Each row below holds a small network's activations on one record, seen along a few directions.
After each row come some of the record's fields: Pezal, Lomuf, Sus, Bukof, Zoza, Zado.
A field that a record lacks is written absent.
The largest differences between rows may come from other fields.
Strong random noise was added to every row along 3 fixed directions; ignore it. To show where, here is one row again and again, with new noise each time:
20,124,-294,-38,71,-201,151,215,44,-65,-320,-123,-145,51,-33,14,-52,-89
90,28,-129,-104,89,-102,56,52,-91,-37,-99,-182,-42,291,85,151,99,-574
-22,112,-413,10,46,-361,198,247,4,-101,-371,-156,-196,65,-13,-82,-23,13
-77,-126,-307,10,57,-286,48,-11,-137,-164,-64,-2,-35,187,119,-95,-136,-139
-2,-57,-130,-68,99,-21,-3,-10,-25,-94,-46,42,20,113,46,63,-191,-236

88,111,-160,44,-133,-151,163,59,-45,88,-180,-185,-40,232,1,88,106,-526  {Pezal: u1, Lomuf: p3, Sus: c1, Bukof: g2, Zoza: k1, Zado: z1}
-33,-223,-121,-68,99,163,-73,-44,223,-102,13,174,21,112,-77,200,-393,-410  {Pezal: u1, Lomuf: p3, Sus: c2, Bukof: g1, Zoza: k2, Zado: z2}
-107,-18,14,-22,75,79,-55,38,113,-184,1,222,109,-330,-48,-132,-415,675  {Pezal: u2, Lomuf: p2, Sus: absent, Bukof: g2, Zoza: k1, Zado: z1}
-62,-88,-82,89,-86,-306,33,-69,-253,-102,110,-113,36,115,171,-228,158,162  {Pezal: u2, Lomuf: p2, Sus: absent, Bukof: g2, Zoza: k1, Zado: z1}
-133,-237,-43,65,-42,-172,-94,-225,-230,-97,277,83,155,130,192,-167,-45,24  {Pezal: u1, Lomuf: p2, Sus: absent, Bukof: g1, Zoza: k1, Zado: z1}
-40,-27,-28,79,-117,67,34,-60,54,115,-42,186,43,-71,-120,0,-136,82  {Pezal: u2, Lomuf: p3, Sus: c4, Bukof: g1, Zoza: k2, Zado: z1}
-83,-249,-179,84,-30,-257,39,-63,21,14,25,-205,-200,289,11,-101,284,-320  {Pezal: u2, Lomuf: p3, Sus: c5, Bukof: g1, Zoza: k1, Zado: z2}
-33,-56,54,25,-52,35,-2,-101,-97,-40,100,136,95,-49,13,-28,-178,123  {Pezal: u2, Lomuf: p1, Sus: absent, Bukof: g2, Zoza: k1, Zado: z1}
161,19,230,-179,123,208,-60,-47,-51,-12,148,-162,77,299,67,319,201,-654  {Pezal: u1, Lomuf: p1, Sus: absent, Bukof: g2, Zoza: k2, Zado: z1}
-139,-152,-150,-9,122,-190,-116,-40,-104,-388,99,222,124,-72,117,-200,-411,435  {Pezal: u1, Lomuf: p2, Sus: absent, Bukof: g2, Zoza: k2, Zado: z1}
11,331,-389,114,-129,-227,349,413,231,176,-653,-145,-268,-190,-259,-52,22,219  {Pezal: u2, Lomuf: p3, Sus: c3, Bukof: g1, Zoza: k1, Zado: z1}
13,-206,116,-28,2,-162,-92,-288,-364,-113,394,-117,60,351,280,-38,252,-415  {Pezal: u2, Lomuf: p1, Sus: absent, Bukof: g2, Zoza: k1, Zado: z2}
-136,-301,-314,218,-215,-439,96,-179,-197,88,54,-210,-115,448,143,-226,340,-481  {Pezal: u1, Lomuf: p3, Sus: c1, Bukof: g1, Zoza: k1, Zado: z2}
159,-45,457,-318,303,659,-263,-15,423,50,148,-83,1,19,-140,459,54,-568  {Pezal: u1, Lomuf: p2, Sus: absent, Bukof: g1, Zoza: k2, Zado: z2}
-48,-21,-25,43,19,-107,-3,72,16,-89,-59,-89,-71,-32,-21,-164,136,292  {Pezal: u2, Lomuf: p2, Sus: absent, Bukof: g2, Zoza: k2, Zado: z2}
-17,-20,-6,77,-58,19,-37,-119,-94,-110,11,280,194,-76,69,-85,-367,253  {Pezal: u2, Lomuf: p3, Sus: c6, Bukof: g2, Zoza: k2, Zado: z1}
43,35,-193,-101,118,-89,72,217,181,-13,-271,-272,-251,147,-97,129,174,-403  {Pezal: u2, Lomuf: p3, Sus: c3, Bukof: g2, Zoza: k2, Zado: z2}
-125,-360,259,42,-10,120,-267,-416,-249,-103,494,292,222,44,184,-133,-146,92  {Pezal: u2, Lomuf: p1, Sus: absent, Bukof: g2, Zoza: k2, Zado: z2}
-95,-182,-19,97,-79,-37,-28,-150,-18,12,143,92,24,32,39,-112,-20,54  {Pezal: u2, Lomuf: p2, Sus: absent, Bukof: g1, Zoza: k2, Zado: z1}
-153,-184,-104,156,-107,-151,23,-109,-36,-108,80,209,20,-144,57,-233,-328,446  {Pezal: u1, Lomuf: p1, Sus: absent, Bukof: g1, Zoza: k1, Zado: z2}
178,108,345,43,-218,111,-30,-262,-332,204,316,10,254,157,141,119,295,-300  {Pezal: u2, Lomuf: p2, Sus: absent, Bukof: g1, Zoza: k2, Zado: z1}
52,149,12,60,-48,131,40,68,206,28,-182,145,-29,-213,-181,4,-233,233  {Pezal: u2, Lomuf: p3, Sus: c5, Bukof: g2, Zoza: k2, Zado: z2}
38,192,67,98,-182,98,53,-64,-51,189,-28,239,150,-212,-86,6,-178,245  {Pezal: u2, Lomuf: p3, Sus: c4, Bukof: g1, Zoza: k1, Zado: z1}
-2,-278,149,82,-102,-96,-152,-380,-418,-61,482,160,194,231,288,-93,50,-201  {Pezal: u2, Lomuf: p1, Sus: absent, Bukof: g1, Zoza: k2, Zado: z2}
-286,-161,-603,268,-86,-404,193,111,275,-145,-322,198,-315,-216,-197,-403,-433,670  {Pezal: u1, Lomuf: p3, Sus: c5, Bukof: g1, Zoza: k2, Zado: z2}
32,39,211,38,-82,4,-32,-158,-224,51,213,-7,89,8,88,-62,165,71  {Pezal: u2, Lomuf: p1, Sus: absent, Bukof: g2, Zoza: k1, Zado: z1}
-130,-89,-254,155,-102,-421,102,-23,-107,-148,-66,9,-96,-33,77,-316,-73,398  {Pezal: u2, Lomuf: p3, Sus: c6, Bukof: g2, Zoza: k1, Zado: z2}
51,210,40,90,-191,-133,147,46,-138,177,-81,-115,-47,-62,2,-61,267,125  {Pezal: u2, Lomuf: p1, Sus: absent, Bukof: g1, Zoza: k1, Zado: z1}
-173,-155,-163,13,87,-59,11,46,155,-129,-45,80,-101,-118,-81,-133,-215,335  {Pezal: u1, Lomuf: p1, Sus: absent, Bukof: g1, Zoza: k1, Zado: z1}
-274,-405,-460,168,-61,-371,28,-91,-37,-164,-26,144,-37,153,47,-282,-268,124  {Pezal: u2, Lomuf: p3, Sus: c2, Bukof: g1, Zoza: k2, Zado: z1}
-31,179,-192,63,-57,122,144,207,342,56,-402,240,-35,-288,-293,69,-471,231  {Pezal: u1, Lomuf: p3, Sus: c4, Bukof: g1, Zoza: k2, Zado: z1}
-203,-236,-42,37,86,36,-96,-141,49,-225,143,311,64,-201,22,-210,-487,501  {Pezal: u1, Lomuf: p1, Sus: absent, Bukof: g2, Zoza: k1, Zado: z1}
-6,-78,-277,130,-174,-517,123,-94,-364,60,32,-356,-142,458,224,-200,564,-473  {Pezal: u1, Lomuf: p3, Sus: c1, Bukof: g2, Zoza: k1, Zado: z2}
-4,-33,-156,-54,78,-263,46,62,-168,-78,-51,-188,-94,204,173,-21,202,-254  {Pezal: u1, Lomuf: p1, Sus: absent, Bukof: g1, Zoza: k1, Zado: z1}
188,309,462,-112,19,436,-99,-27,-37,143,121,132,218,-300,-12,168,-21,223  {Pezal: u2, Lomuf: p1, Sus: absent, Bukof: g2, Zoza: k1, Zado: z1}
3,138,73,-151,148,375,-11,196,441,127,-238,-8,-131,-260,-318,187,-98,87  {Pezal: u1, Lomuf: p3, Sus: c4, Bukof: g1, Zoza: k1, Zado: z2}
-65,-109,-193,126,-165,-275,119,-46,-191,45,14,-65,-25,216,41,-71,120,-268  {Pezal: u2, Lomuf: p1, Sus: absent, Bukof: g1, Zoza: k1, Zado: z1}
84,295,-22,28,-84,44,167,255,202,87,-282,6,-128,-317,-244,68,-110,315  {Pezal: u2, Lomuf: p1, Sus: absent, Bukof: g2, Zoza: k2, Zado: z2}
-46,-248,169,-58,31,-70,-181,-293,-403,-222,434,121,300,195,297,-46,-72,-84  {Pezal: u2, Lomuf: p1, Sus: absent, Bukof: g2, Zoza: k1, Zado: z1}
-164,-190,-210,80,13,-131,-41,-154,-114,-124,85,309,115,-38,94,-169,-419,261  {Pezal: u1, Lomuf: p3, Sus: c3, Bukof: g1, Zoza: k1, Zado: z1}
-156,-142,-332,138,-15,-346,100,27,-35,-97,-69,-29,-147,67,35,-228,-33,212  {Pezal: u1, Lomuf: p1, Sus: absent, Bukof: g1, Zoza: k2, Zado: z1}
160,181,322,-74,-19,196,-60,-32,-82,101,137,-65,130,-44,30,114,209,-73  {Pezal: u2, Lomuf: p2, Sus: absent, Bukof: g2, Zoza: k1, Zado: z1}

Which values does each new row have?
-23,92,157,86,-96,92,-69,-127,-103,41,155,310,183,-303,-10,-143,-152,701  {Pezal: u2, Lomuf: p2, Sus: absent, Bukof: g1, Zoza: k2, Zado: z1}
-149,-206,62,186,-137,89,-41,-164,142,49,96,302,2,-225,-137,-130,-326,395  {Pezal: u2, Lomuf: p1, Sus: absent, Bukof: g1, Zoza: k2, Zado: z2}
-186,-583,-28,-124,245,-186,-296,-292,-267,-352,482,27,94,401,318,-61,37,-351  {Pezal: u2, Lomuf: p1, Sus: absent, Bukof: g1, Zoza: k2, Zado: z2}
38,1,494,-51,-49,498,-213,-269,-91,105,361,412,391,-279,8,129,-313,264  {Pezal: u2, Lomuf: p1, Sus: absent, Bukof: g1, Zoza: k1, Zado: z1}
-5,-70,159,134,-165,-46,-92,-220,-181,-45,280,232,152,-123,91,-165,-92,415  {Pezal: u2, Lomuf: p2, Sus: absent, Bukof: g2, Zoza: k2, Zado: z2}
95,-92,233,-42,-52,254,-90,-243,-77,190,194,22,154,196,99,183,107,-565  {Pezal: u2, Lomuf: p3, Sus: c6, Bukof: g1, Zoza: k1, Zado: z1}
-90,-237,38,0,47,176,-118,-199,-3,-178,192,366,172,-27,16,23,-516,82  {Pezal: u1, Lomuf: p1, Sus: absent, Bukof: g2, Zoza: k2, Zado: z1}
96,6,76,-213,235,375,-109,28,188,-180,-68,231,160,23,-63,344,-531,-416  {Pezal: u1, Lomuf: p3, Sus: c3, Bukof: g2, Zoza: k2, Zado: z1}
189,82,313,-153,51,52,-145,-192,-426,3,371,-128,227,291,293,189,333,-567  {Pezal: u1, Lomuf: p1, Sus: absent, Bukof: g2, Zoza: k1, Zado: z1}
-45,-277,-180,29,-26,-201,-35,-136,-162,-47,125,-9,27,317,126,-36,114,-283  {Pezal: u2, Lomuf: p3, Sus: c2, Bukof: g1, Zoza: k2, Zado: z1}
-14,-146,91,-122,120,206,-102,-35,87,-81,99,62,104,66,-14,182,-184,-180  {Pezal: u1, Lomuf: p1, Sus: absent, Bukof: g1, Zoza: k2, Zado: z1}
109,27,175,-93,78,15,-118,-70,-104,-182,205,10,118,79,113,113,-29,-141  {Pezal: u1, Lomuf: p2, Sus: absent, Bukof: g2, Zoza: k2, Zado: z2}
29,-122,62,133,-160,-81,20,-175,-91,86,170,-50,0,168,86,-52,213,-136  {Pezal: u2, Lomuf: p2, Sus: absent, Bukof: g1, Zoza: k2, Zado: z2}
6,42,-85,-64,108,-166,22,119,-4,-130,-93,-159,-52,111,75,12,122,-67  {Pezal: u1, Lomuf: p2, Sus: absent, Bukof: g1, Zoza: k2, Zado: z1}
9,-147,65,91,-164,-184,-78,-293,-471,-4,366,141,222,217,262,-63,100,-89  {Pezal: u2, Lomuf: p1, Sus: absent, Bukof: g1, Zoza: k2, Zado: z1}
4,1,226,-141,151,316,-180,-70,55,-49,170,206,172,-154,-2,132,-249,29  {Pezal: u1, Lomuf: p1, Sus: absent, Bukof: g1, Zoza: k1, Zado: z1}
41,-239,307,-194,167,319,-201,-218,7,-22,328,-95,140,278,142,239,92,-647  {Pezal: u1, Lomuf: p2, Sus: absent, Bukof: g1, Zoza: k1, Zado: z1}
-46,-87,-214,-81,119,107,11,141,302,-65,-218,69,-58,-10,-144,127,-325,-174  {Pezal: u1, Lomuf: p3, Sus: c2, Bukof: g1, Zoza: k2, Zado: z1}
-56,-133,-83,80,-124,-199,25,-163,-212,33,94,0,73,230,69,-59,98,-215  {Pezal: u2, Lomuf: p3, Sus: c4, Bukof: g1, Zoza: k1, Zado: z1}
81,-57,84,21,-106,27,8,-130,-30,145,66,-84,-14,275,-28,159,221,-604  {Pezal: u2, Lomuf: p3, Sus: c4, Bukof: g1, Zoza: k2, Zado: z2}
128,26,55,-204,184,163,-105,35,-4,-153,12,7,160,158,64,265,-172,-421  {Pezal: u1, Lomuf: p3, Sus: c2, Bukof: g2, Zoza: k2, Zado: z1}
